Each row below holds a small network's activations on one input, seen along a few directions.
In each table, some parts of the input vary, and every possible input appears once, in random order.
Descriptions start from the smaller parts, as in this example, which fits no table here: line(4) and (point or ring(9) or (values(3) and ring(5))).
Shared parts are said once, and a part with two or three values counts as separate values.

Other details of the inputs shift rows strongly along two fixed directions, in all tables alike. That doesn't count.

Table:
R1: [  7  -6   9  -2 -12  -8 -15 -20  17  15   4   1   2 -16  22]
R2: [  5  36   7 -52   1  19  21  32 -19 -19 -38  34  -6 -30 -28]
R3: [-21 -11   8  27   9 -21 -13 -19  52  22  30 -13 -21  -5  43]
R4: [ -5  -3   9 -31  -9   5  -3 -16  38  40  -4  31  -5 -87  49]
R5: [ 25   9 -13  21 -13   7   2  11 -77 -48 -16 -23  24  87 -69]
R6: [ -9 -24 -17  42  23  -8  15  13 -20 -32  19 -29   3  68 -26]
R7: [-20 -28 -14  36  17 -17 -24 -25  58  41  55 -27  -6   3  47]
R8: [ -7  11  -1 -49   8  10   3   9  38  29  -1  30  -4 -73  26]
R9: [  2  17  -3  31   7  -6   8  17 -49 -49  -9 -23   1  85 -53]
R10: [  9  46   6 -30  -7  17   5  25 -33 -26 -32   9  -3  11 -44]
R11: [  5 -27  -6  33  -4 -12 -14 -21  -2   1  20 -26   9  39   5]
R12: [ -5  -4  18  -2  -8  -2   8  -7   9   3 -11  16 -11 -37  25]
R13: [-17 -51   1  74   8 -26   4 -25  15  -2  36 -33  -7  37  29]
R14: [ 27  42   0 -49 -18  35  24  34 -84 -41 -63  27  17   2 -73]
R15: [ -1 -19 -10  -7  -1   8  -7 -12  17  31  12   5  13 -41  27]
R16: [  9  -8 -19  16  -3  12   9   6 -49 -17  -6 -11  20  37 -37]
R17: [  3  25 -18 -52   1  20 -23   0  33  51  10  15  12 -61  17]
R18: [ -2   4  -8 -17  14   5  13  19  -4  -4  -5   8   0  -3 -14]
R19: [-18 -44 -27  43  27 -15   0  -6  27  16  50 -29   5  30  18]
R20: [ 16  24  19 -52 -23  10 -13  -7  13  20 -27  33   4 -65  16]
R21: [  9  12  25 -27 -21  -1 -10 -11  17  12 -19  19  -9 -43  22]
R22: [-25 -23  14  68  12 -35  -5 -18  34  -7  33 -31 -31  49  31]
R23: [  2  38  15 -50  -2  16  24  33 -18 -24 -42  36 -12 -32 -24]
R24: [  9 -16   3  31  -6 -12  -8 -14 -14 -11   7 -20   6  45  -7]
Description of these inputs: values(4) and line(6).
The inputs of R3 and R22 match in every part but the line(6) part. If R2 is changed in the same way as R3 into R22, which row does it become? -> R23
Which other rows does R17 become when the values(4) part takes its other values? List them by row number. -> R5, R16, R19
Which other rows does R7 become when the values(4) part takes its other values? List them by row number. -> R6, R11, R15

Table:
R25: [-24  -6   5  80  17 -26   9  -6  -5 -36  19 -40 -21  81  -8]
R26: [ 12   8 -21 -11  -5  11  10  26 -36 -33   1 -16  22  32 -51]
R27: [-17   3  12  33   6 -19  -4 -11  25  14  20  -5 -12  -5  24]
R28: [  8  30  14  12 -15   5  11  12 -39 -26 -24   8  -9  14 -26]
R29: [ 18  17  -6 -28 -19  26   6  19 -42 -34 -14  -8  26  12 -49]
R30: [ 23  24  18 -33 -23   3   6  12 -10 -17 -21  25  -3 -29  -5]
R31: [ -3 -14 -24 -17   7  -9 -16  -4  46  36  38   5   7 -23  35]
R32: [ -4  -3  -8   8   1   0 -28 -29  23  41  12  14   7 -33  38]
R33: [ -8 -14  16  15   2 -31  -6 -14  48  12  30  -1  -7 -16  41]
R34: [  4  -8  -1 -42  -3  24 -11 -13  38  50   9  -2  16 -68  21]
R35: [-16  -2  17  -7  12  -1  -2   1  24  -3  -4  -7 -28   3   7]
R36: [  6 -24   1  -3   7  -7 -25 -31  34  44   6  10   6 -28  35]
R37: [ -6 -25  -2   9  22   2  35  15 -26 -20 -17  11  -2   6 -19]
R38: [ -2  -2  24   4   6 -17   5  -5  17   8  -1   0 -10  -3   4]
R39: [ 15   1 -15  16   4 -13  -4  15 -35 -33  -5  -1  11  72 -30]
R40: [ 17  -3   6   1  -8   9   4  -2 -51 -25 -26 -17  15  35 -39]
R41: [ 11  46  -8 -47 -20  47   3  22 -45  -6 -30   8  23 -31 -48]
R42: [ -1 -24  23   9  -1 -17  -5 -23  49  37  17   1 -16 -36  46]
R43: [ 33  40   2 -70 -30  32   0  17 -55 -27 -48  25  28 -31 -42]
R44: [-32 -49 -15  90  31 -21  28  -5 -12 -23  32 -22 -11  53  12]
R45: [ -7   8  18 -29  11  -4  -4  -9  54  32  -2  10 -16 -53  31]
R46: [ -6   6 -17  -2   8  -3 -25 -10  29  49  15  18   3 -25  36]
R47: [ 24  22  -7 -27   6   7   0  20 -41 -10 -36  18  10  33 -43]
R48: [-10 -47  17  61  -7 -25  10 -24   5  -9  10 -27 -22  50  17]
R49: [ 18  26 -13 -71  -2  35   4  26 -14  18 -24  13  20 -47 -39]
R50: [-12  49  10 -38  -4  24  -1  23 -11 -15 -32  19 -21 -24 -17]
R51: [  3 -28  -6   6   0 -17 -30 -34  45  33  28   8  11 -26  54]
R52: [-22 -13  10   1   7 -14 -13  -7  54   0  24  -8 -25 -13  43]
R53: [ -2   7  -4 -30 -13  18 -25 -25  28  55   7  12  12 -85  46]
R54: [-20 -30 -27  80  15 -10   3  -3 -11 -12  47 -56   6  77 -16]
R55: [  3 -13 -18   1  18  -4   1   4   1  12  14 -11   1  32 -12]
R56: [ -1 -20  12  19 -24 -15   7 -10   1 -20   0  -3 -11  14  17]
R57: [ 13  47  13 -62  -9  12   5  22   6 -16 -31  29  -3 -45 -11]
R58: [  4  32 -25 -11   4  17   6  25 -40  -9  -9   6  10  28 -39]
R59: [ -3  10   9  30 -23   2  16   2 -44 -32 -23  -3 -14  36 -18]
R60: [-15 -50 -12  56  23 -21  31   6 -11 -39  21 -10  -2  43   7]
What is each input in this table made of? -> values(3) and (point or line(5) or ring(6))
The inputs of R50 and R35 match in every part but the values(3) part. If R53 is changed in the same way as R50 into R35, which row does it become? -> R40
Which other rows does R54 become when the values(3) part takes its other values? List them by row number. -> R26, R49
Which other rows does R26 become when the ring(6) part takes its other values? List them by row number. -> R29, R31, R39, R43, R51

Table:
R61: [ -4 -30 -20  42  25 -33 -25 -19  42  31  50 -22   2  38  33]
R62: [  5  38  -5 -59 -23  36 -10   9   7  25 -10  18  13 -83   3]
R63: [ -9 -42  12  62  -2 -42 -26 -46  41  21  29 -13 -11  27  59]
R64: [  1 -38  13  28  -4 -13  13 -13  -7  -6   7 -16   5  12   6]
R65: [-17  51  14 -35   2  16  18  30   0 -13 -26  23 -25 -34 -13]
R66: [ 25  36  -3 -47  -3  20 -11  17 -33 -16 -31   6  15  13 -48]
R67: [-33 -59   9  73  31 -41  21  -7  50 -17  45 -29 -37  44  38]
R68: [-14 -63   3  70  10 -35   4 -34  17   2  26 -11  -8  24  48]
R69: [-15  10 -18 -42   5  25 -19  -9  48  65  14   9   2 -86  39]
R70: [-15 -54 -27  23  31 -17   0 -13  51  45  53  -4   6 -10  50]
R71: [-11  11  23 -18   5 -20 -10  -1  56  10   7  11 -31 -22  30]
R72: [ 26  33  22 -66 -32  15 -17  -9  12  28 -31  30   7 -65   6]
R73: [  4  12   9  52 -16   7  22  10 -79 -56 -23 -31  -3  84 -62]
R74: [ 12 -17  -7  30  -8   1  29  20 -71 -73 -11 -31  13  84 -63]
R75: [  4  42 -26 -13   9  22   8  32 -50 -16 -18  13  16  18 -56]
R76: [  3  40   9 -42 -17  25  -9  -3  -6  27 -34  48   1 -83  17]
R77: [ 12   4 -11 -54   7  27   9  18 -12   4 -20  17  18 -36 -20]
R78: [ 27  27   5  -5 -21   6   2  18 -65 -61 -28 -19  17  73 -69]
The inputs of R74 and R62 match in every part but one. If R77 is changed in the same way as R74 into R62, which row does it become? -> R69
What is each input in this table made of? -> values(3) and (point or line(5))

Table:
R79: [ -2 -20 -10 -32  13   5   9   8  26  22  10  15   8 -44  17]
R80: [-22   5   0  28  14  -9   0  -1  17   0  14 -10 -19  13  12]
R81: [  8  17  17 -22 -20  13   4  -1 -14   1 -26  18  -3 -36  -1]
R82: [  6 -13  -7  14  -3 -10 -19 -13   9   5  19 -18   7  25   7]
R83: [-13 -22   3  46  12 -14  21   1 -17 -30   3 -14 -11  48  -7]
R84: [ -2   5   4  13  10 -10  11  15 -16 -33  -8  -5 -14  48 -24]
R85: [ 13  49  17 -53 -26  33   7  12 -37  -7 -55  35   3 -53 -26]
R86: [-18 -25 -16  19  17   0  10   1  17  14  27 -10   0 -11  16]
R87: [ -7  -8   5 -17  13 -13  -8  -3  47  19  11  12 -13 -24  31]
R88: [  5  15  15  13  -7  -6  -1   0 -21 -26 -14 -12  -8  41 -23]
R89: [ -5  -6 -12 -49  19   2  -9   5  63  45  24  15   3 -64  36]
R90: [ 18  35  -4 -53 -16  22 -16   5  -9  13 -20  18  15 -32 -14]
R91: [ 17   2  -4 -26  -7   0 -19  -6  10  12   1   3  14  -7   1]
R92: [-12  17 -17  14  16  11  13  26 -25 -24   3 -14  -1  41 -39]
R93: [  1  -2  14 -41  -9   1  -2 -12  47  38  -2  33  -5 -87  49]
R94: [-19  -8 -16  11  21  -3  -2   5  29  17  32 -14  -5   0  12]
R95: [ 29  40  20 -63 -28  25  13  19 -47 -23 -63  37   6 -34 -40]
R96: [  9  -7  -6   8 -12   5  -1  -8 -27  -9  -6  -8  16  15 -13]
R97: [  0  -3   6 -19   2   1  11   6   9   2 -10  22  -8 -33  14]
R98: [  0  27  16 -47 -13  12 -20 -10  40  43  -7  24  -8 -76  35]
R99: [ 13 -13  18  14 -10  -9  11  -3 -28 -33 -19  -3  -1  35 -19]
R100: [ -4   4 -14 -19  17   4   6  18  11   2   9  -1   2   1 -11]
R101: [-18 -13 -16  27  17   8  17  12 -11  -8  15 -12   1  13  -9]
R102: [-19 -33 -16  75  16 -21 -20 -26  23  18  52 -44  -2  52  24]
R103: [ 14  13   9 -37  -1   9  20  25 -30 -30 -37  29   1 -10 -26]
R104: [-20 -10   1  15  16 -17  -5  -9  44  17  23  -7 -18  -4  33]
R105: [ 15  15  -9 -41  -9  22  -1   3 -19  16 -21  21  22 -40 -13]
R106: [ 25  44  -7 -62 -20  39   7  24 -57  -4 -48  31  25 -37 -47]
R107: [-19 -50 -16  83  12 -18  -8 -30  11  15  48 -40   3  42  27]
R108: [  4 -25  13  43   1 -23  19   1 -28 -49  -5 -13  -7  66 -20]
R109: [-20  -4   1  21  12 -13  -3  -3  32  12  20  -7 -19   1  26]
R110: [ -5   9 -15   5  18   4  13  25 -22 -26   2 -14   2  43 -38]
R111: [  8  -2  -5  14 -13   9   0  -2 -38 -14  -6 -10  14  21 -18]
R112: [ -3 -11  11  38  -1 -13  17  -1 -25 -36  -6 -10  -8  42 -13]
R113: [ 13  55  12 -50 -21  31  18  27 -50 -25 -57  39   1 -40 -38]
R114: [ -9 -16  -8  19  -1  -9 -29 -27  41  39  38 -19   3 -10  41]
R115: [-25 -14   6  53   8 -24 -10 -20  41  13  35 -20 -22  14  39]
R116: [-17  -8  10  40  -1 -16 -17 -24  34  18  24 -20 -18   6  33]
R117: [  4   6  11  19   1 -17   6   8 -14 -34  -5 -10 -11  49 -18]
R118: [-13 -12 -10  25   0  -6 -30 -28  40  39  38 -20   1 -12  41]
R119: [ 14  31  15 -69  -8   6  -8   9  23  14 -24  37  -3 -59   8]
R120: [  1  16  11  14  -1 -10   6   9 -19 -31 -10  -7 -11  40 -22]
R121: [  1 -12 -14  15  14   3  29  23 -42 -41  -7 -12   6  49 -45]
R122: [-24 -14   2   8   9  -1  -1 -14  45  37  19  12 -15 -58  55]
R123: [  2  21   5  13  -1  11  32  30 -74 -62 -40   2  -6  53 -60]
R124: [ -1  29  12 -13  -7   2   1   9   0  -5 -12  10 -11  -9  -4]
R125: [  5  12 -11 -37  -1  10 -22 -10  31  47   8  13  12 -48  20]
R126: [  9  18  -6 -23 -19  25  -6  -2 -21  12 -16  13  15 -37  -6]
R127: [ -9 -32  12  54   4 -33 -12 -26  31   0  31 -31 -17  46  26]
R128: [ -6  -7  10  39  -5 -10  17   0 -24 -29  -4  -9 -10  35 -10]
R129: [  2 -52  -6  42   0 -21 -10 -27  14   5  32 -25  11  31  26]
R130: [  4 -39  -9   2   3 -10 -12 -23  32  37  24  -2  15 -23  35]
R131: [  1   9 -13 -25   6  20  21  27 -28 -15 -17  12  10  -9 -32]
R132: [-15 -37 -14  70  15 -24 -19 -25  24  17  52 -43  -1  54  24]
R133: [ 13  -7  -5 -34 -16  11 -13 -14  14  30  -2  15  17 -52  22]
R134: [ 11  -5  -8 -34   4  -1 -23 -11  37  41  14   9  13 -35  25]
R135: [ 11  14  -8 -61  -4  14 -24  -6  39  55   4  25  14 -71  27]
R136: [ 23   5  -8   4  -8  11  18  18 -76 -45 -31  -4  21  59 -65]
R137: [ 12   9  16  22 -15   1  21   9 -65 -56 -36  -9   0  59 -51]
R138: [ 14   9  17 -15  -7  -7  -6  -1  -3 -14 -17   3  -5  15 -11]
The inputs of R109 and R87 match in every part but one. If R124 is changed in the same way as R109 into R87, which row does it become? -> R119
What is each input in this table made of? -> values(2) and line(5) and ring(6)
Which other rows does R122 become when the line(5) part takes its other values? List them by row number. -> R83, R97, R103, R123
Which other rows does R80 become when the values(2) part takes its other values? List them by row number. -> R122
Which other rows does R99 become when the line(5) part takes its other values? List them by row number. -> R81, R85, R95, R137
